Each row below holds a small network's activations on one input, seen along a few directions.
Each table varies a few parts of the input and shows all the possible inputs, shuffled.
Descriptions start from the smaller parts, as in this example, which fits no table here: line(6) and (point or (values(2) and ring(5)) or ring(11)).
Shared parts are said once, and a part with two or three values counts as separate values.
In the rows, 128 means zero.

Other details of the inputs shift rows strongly along two fixed directions, in all tables alike. That doesn't count.
These rows show it; all are for the same input, with only those details redrawn:
[103 171 111 111 148 136 112 152 120 110 157 121 131  82 149 123]
[141 144 137 121 109 128 135 120 140 105 144 155 132 110 143 104]
[100 167 106 115 163 142 108 159 125 123 156 114 136  82 149 125]
[105 166 113 118 156 137 111 155 125 119 158 119 136  86 149 122]
[130 150 129 121 120 131 127 129 133 106 148 144 134 101 144 110]
[102 171 111 113 151 136 113 151 119 112 156 120 132  81 147 123]

Rows:
R1: [123 152 129 126 100 110 137 116 116 118 118 159 125 120 138 129]
R2: [147  79 130 163 179 114 110 160 180 212 148 132 137 194 132 123]
R3: [176  93 169 140  77 124 135  96 111 108 108 150 117 177 109 137]
R4: [133 119 142 148 109 120 145  98 137 145 114 158 126 154 135 119]
R5: [141 126 130 129 113 122 125 125 148 139 137 118 132 134 114 139]
R6: [136 150 133 115  86 108 138  97 102 119 118 141 135 118 117 140]
R7: [166 127 145 132  65 108 157  82 152 107 131 197 125 158 130 104]
R8: [135 121 133 147 117 126 143 107 138 131 109 150 122 168 133 117]
R9: [156 117 158 135  59 118 156  61 119 116 113 163 134 150 113 125]
R10: [117 117 118 133 160 132 123 133 137 115  99  90 126 120 104 160]
R11: [111 130 140 133 125 132 124 126 117 146 121  98 131 114 118 153]
R12: [143 109 147 139 118 107 132 127 143 174 110 111 141 146 117 134]
R13: [118 108 112 119 104 135 145 143 149 124 138 141 106 142 133 103]
R14: [156  99 172 148  90 114 139 109 123 133 115 176 114 161 127 128]
R15: [108 157 112 107 147 142 119 123  91  62 114  97 132  66 113 146]
R16: [117 174 131  98 112 124 119 126  81 102 127 111 138  64 125 136]
R17: [124 105 126 142 184 113  98 164 116 206 133  84 147 149 120 157]
R18: [156  56 112 139 151 133 129 139 153 197 141 108 125 192 115 117]
R19: [136 111 132 147 139 122 131 141 178 166 134 138 130 155 132 121]
R20: [137 147 153 120  91 135 136 109 112  73 112 149 116 114 143 107]
R21: [128 104 142 144 150 125 114 132 107 177 130 103 133 148 117 154]
R22: [161  57 131 165 177 119 120 128 155 168  96 108 140 187  99 147]
R23: [164  98 121 113  55 128 172  75 134 106 130 160 119 163 113 101]
R24: [130 135 128 129 114 131 133 102 110 122 115 118 129 146 116 139]
R25: [122  95 122 157 176 128 130 148 177 145  92 116 128 153 121 133]
R26: [139 121 119 126 113 123 147  88 119  79  98 135 129 131 101 142]
R27: [143  96 122 115  86 134 148 118 144 128 133 122 113 148 114 114]
R28: [108 153 139 124 110 137 123 139 115  91 116 131 104 117 131 141]
R29: [108 181 117 102 125 134 116 141 111  85 156 138 127  72 144 121]
R30: [167 102 175 142  86  97 137 118 128 134 113 181 119 162 129 124]
R31: [128 150 107 117 124 126 127 111 123 133 150 125 139 126 117 141]
R32: [115 153 130 122 142 122 121 147 115 135 122 123 136  92 148 120]
R33: [116 126 103 101 128 147 141 139 135 116 149 128 119 116 148  92]
R34: [144 115 129 126 140 122 105 136 128 154 155 119 133 148 112 149]
R35: [110 107 121 155 199 136  99 178 130 184 125  98 125 172 136 148]
R36: [138  59 108 150 176 132 126 163 171 208 141 122 120 198 132 105]
R37: [ 93 161 121 111 152 146 110 134  87 130 134  84 144  70 129 143]
R38: [102 130 120 138 176 146 108 156 130 168 117  61 132 138 117 158]
R39: [151 110 133 141  93 111 159  85 143  77  91 179 122 154 119 121]
R40: [ 89 172 127 113 140 143 117 138  92 106 132 121 125  67 146 130]
R41: [139 119 168 140  72 121 149 102 140 115 108 166 113 137 128 122]
R42: [107 170 127 106 126 150 114 127  77  80 127  94 128  80 126 139]
R43: [137 123 113  98 100 146 146 114 115 100 143 119 123 112 126 102]
R44: [106  91 102 158 231 130  96 182 146 168 113  97 133 155 124 158]
R45: [118 133  97 104  90 136 152 116 125  96 143 160 108 133 139 108]
R46: [ 97 151 108 122 173 135 118 148 114  80 112 112 126  82 133 129]
R47: [117 165 112 106 147 139 114 136 114 119 157  98 142  84 127 135]
R48: [128 116 145 148 129 108 131 146 155 171 108 131 130 143 136 127]
- Describe the family of inputs behind these rows. => values(2) and line(4) and line(6)
- The inputs of R43 and R33 match in every part but the values(2) part. If R37 is changed in the same way as R43 into R33, which row does it become? => R40
- Start at R18 and move only the line(6) part, one step at a time. The first step leads to R34. Which rows follow, in order? => R17, R21, R3, R22
- Change only the line(6) part in R7. List by row number the other rows that result. => R1, R4, R8, R39, R45
- Change only the line(4) part in R35. List by row number the other rows that result. => R8, R20, R28
- Change only the line(4) part in R15. List by row number the other rows that result. => R10, R22, R26
- Change only the values(2) part in R9. List by row number the other rows that result. => R4
